Each row has a name. Each question is about the rows just above it.

R: [136  68 150 125 147 123 154 112 140]
X: [115 176 172 183 138 116 145  75  77]
E: [158 160 120 182  91 136 178 101 125]
J: [119 171 161 138 137 140  93 132 138]
N: [155 132 168  91 101 118  86 137 159]
V: [166 166 107 172  96 117 149 107  82]
S: [151  86 141 115 100 150 125 117 117]
T: [178 146 117 153 158 171 143 114  87]
U: [126 106  97 130  84 100 200 111 107]
F: [175 143 149 106 169 112 137 104 108]
Y: [161 132 117 178  87 158 175  92 126]
Print row R. => [136  68 150 125 147 123 154 112 140]
Print row N. => [155 132 168  91 101 118  86 137 159]
Print row J. => [119 171 161 138 137 140  93 132 138]
Print row E. => [158 160 120 182  91 136 178 101 125]
Print row X. => [115 176 172 183 138 116 145  75  77]

bol: [124 138 123 142 143 109 126 112 145 138 136 103 113  99 145 128 134 145
  91 148 105 132]
tefel: [136 130 179 144 121 139 150 132 142 156 129 168 133 137 147 178 151 143
 177 129 146 152]
fova: [136 130 179 144 121 139 150 132 142 156 129 168 133 137 147 110 151 143
 177 129 146 152]
bidun: [165 164 137 154 165  69 107  97 164 100 162  84  91 143 119 112 108 115
 157 118 148 125]
vib: [ 75 106  93  95  94 166 123 155  76 116  89 147 154 154  81 105  81  92
  90  94 144 106]
Duzat: [ 75 106  93  95  94 166 123 155  76 116 119 147 154 154  81 105  81  92
  90  94 144 106]
kozut: [ 95 104 111  99 111 156  95 141  89  97 105 131 140 152  86 106 117 104
 109  94 126  92]
Print row bidun. => [165 164 137 154 165  69 107  97 164 100 162  84  91 143 119 112 108 115
 157 118 148 125]
Print row vib. => [ 75 106  93  95  94 166 123 155  76 116  89 147 154 154  81 105  81  92
  90  94 144 106]
Print row tefel. => [136 130 179 144 121 139 150 132 142 156 129 168 133 137 147 178 151 143
 177 129 146 152]
Print row kozut. => [ 95 104 111  99 111 156  95 141  89  97 105 131 140 152  86 106 117 104
 109  94 126  92]
Print row fova. => [136 130 179 144 121 139 150 132 142 156 129 168 133 137 147 110 151 143
 177 129 146 152]

rek: [127 136 124 129 147 139 129  93 145 124 135 146 125 142 112 122 152 129
 122 112 122 131 132]
bupas: [127 135 123 127 143 139 129  96 141 130 128 151 124 143 110 123 159 115
 124 114 122 143 132]
ner: [129 131 124 117 128 136 127 118 123 130 115 157 122 147 108 127 174 150
 126 135 126 156 130]
rimem: [126 136 127 123 153 137 124 106 154 126 158 115 123 139 124 118 126 126
 116 124 130  60 129]
vone: [129 129 125 113 125 135 126 127 120 128 114 152 121 148 109 127 173 140
 127 142 129 147 129]
Print row ner. => [129 131 124 117 128 136 127 118 123 130 115 157 122 147 108 127 174 150
 126 135 126 156 130]
Print row vone. => [129 129 125 113 125 135 126 127 120 128 114 152 121 148 109 127 173 140
 127 142 129 147 129]
Print row rek. => [127 136 124 129 147 139 129  93 145 124 135 146 125 142 112 122 152 129
 122 112 122 131 132]

legig: [195 149  89 118 111 156]
boga: [107 136 109 129 135 117]
Valik: [ 81 162 126 140 118 127]
semag: [ 88 152 135 149 106  92]
dozo: [115 143 143 129 123 129]
mezu: [153 124 121 133 145 136]
soz: [132 152 122 130 133 132]
Print row boga. => [107 136 109 129 135 117]
Print row Valik. => [ 81 162 126 140 118 127]
Print row mezu. => [153 124 121 133 145 136]
Print row dozo. => [115 143 143 129 123 129]

medo: [113 146 153 149 110 110 113 124 130 104 131 129 164  65 110 126 128]
Sulam: [102 172 146  93 131 128 163 118 139 140 149 144 121 127  99  87 125]
Dute: [126 151 133 102  89 157 128 136 114 166 111 122 141 103 144 133  96]
sulo: [126 110 133 128 144 126 104 165 133 161 131 185 159 136  91 136 119]
fama: [ 93 127 133 141 155 126 125 133 123 138 122 138 166 131  69 151 104]
zimip: [144 123  96 145 136 113 109 121 112 171 118 104 129 116  93  93 135]
Print row medo. => [113 146 153 149 110 110 113 124 130 104 131 129 164  65 110 126 128]
Print row fama. => [ 93 127 133 141 155 126 125 133 123 138 122 138 166 131  69 151 104]
Print row Dute. => [126 151 133 102  89 157 128 136 114 166 111 122 141 103 144 133  96]
Print row Sulam. => [102 172 146  93 131 128 163 118 139 140 149 144 121 127  99  87 125]

rige: [115  97 183 150 194  64 145]
Sazog: [147 124 105 115 101 139  79]
vovo: [147 124 105 115 101 138 107]
nofu: [153 143 105 145  84 145 128]
nabu: [159 137 105 126  92 142 112]
vitaf: [147 124 105 115 101 134 107]
Print row rige. => [115  97 183 150 194  64 145]
Print row vovo. => [147 124 105 115 101 138 107]
Print row nofu. => [153 143 105 145  84 145 128]
Print row vitaf. => [147 124 105 115 101 134 107]
Print row nabu. => [159 137 105 126  92 142 112]

zok: [140 125  74 124 120 182 126 168 130 112 121 172 154 183 127 116 145 130
 167 118 141 133 141 119]
daz: [169 121  93 109 119 149 111 162 155 107 140 160 144 164 144  84 147 137
 176 139 129 134 164  94]
bev: [ 81 109 123 125 116 149  91 149  71 102 108 121 133 154  78 117 103 104
  69  95 123  91 156 123]
Godav: [140 125 111 124 120 182 126 168 130 112 121 172 154 183 127 116 145 130
 167 118 141 133 141 119]
fofad: [169 121  93 109 119 149 111 162 155 107 140 160 144 164 144  84 147 137
 176  88 129 134 164  94]
Print row Godav. => [140 125 111 124 120 182 126 168 130 112 121 172 154 183 127 116 145 130
 167 118 141 133 141 119]
Print row daz. => [169 121  93 109 119 149 111 162 155 107 140 160 144 164 144  84 147 137
 176 139 129 134 164  94]
Print row zok. => [140 125  74 124 120 182 126 168 130 112 121 172 154 183 127 116 145 130
 167 118 141 133 141 119]

fep: [139  89 153 131 131 153  99]
lev: [136 154 135 156  71 201 127]
sof: [ 96  57 135 131 125 115 117]
nitis: [139  89 153 121 134 106 141]
dulo: [139  89 153 196  73 136 158]
Print row sof. => [ 96  57 135 131 125 115 117]

pinu: [140 144 158 110]
karog: [146 121 122 129]
kis: [135 114 128 131]
zum: [164 104 148 118]
num: [155 152 132  82]
vovan: [128 134 162 116]
Kese: [143 116 122 134]
Tibe: [112 111 135 140]
mas: [152 107 131 142]
gake: [155 176 141  67]
feber: [158  81 118 141]
lifa: [142 118 128 130]
Print row karog. => [146 121 122 129]
Print row mas. => [152 107 131 142]
Print row lifa. => [142 118 128 130]
Print row Kese. => [143 116 122 134]
Print row Tibe. => [112 111 135 140]
Print row feber. => [158  81 118 141]

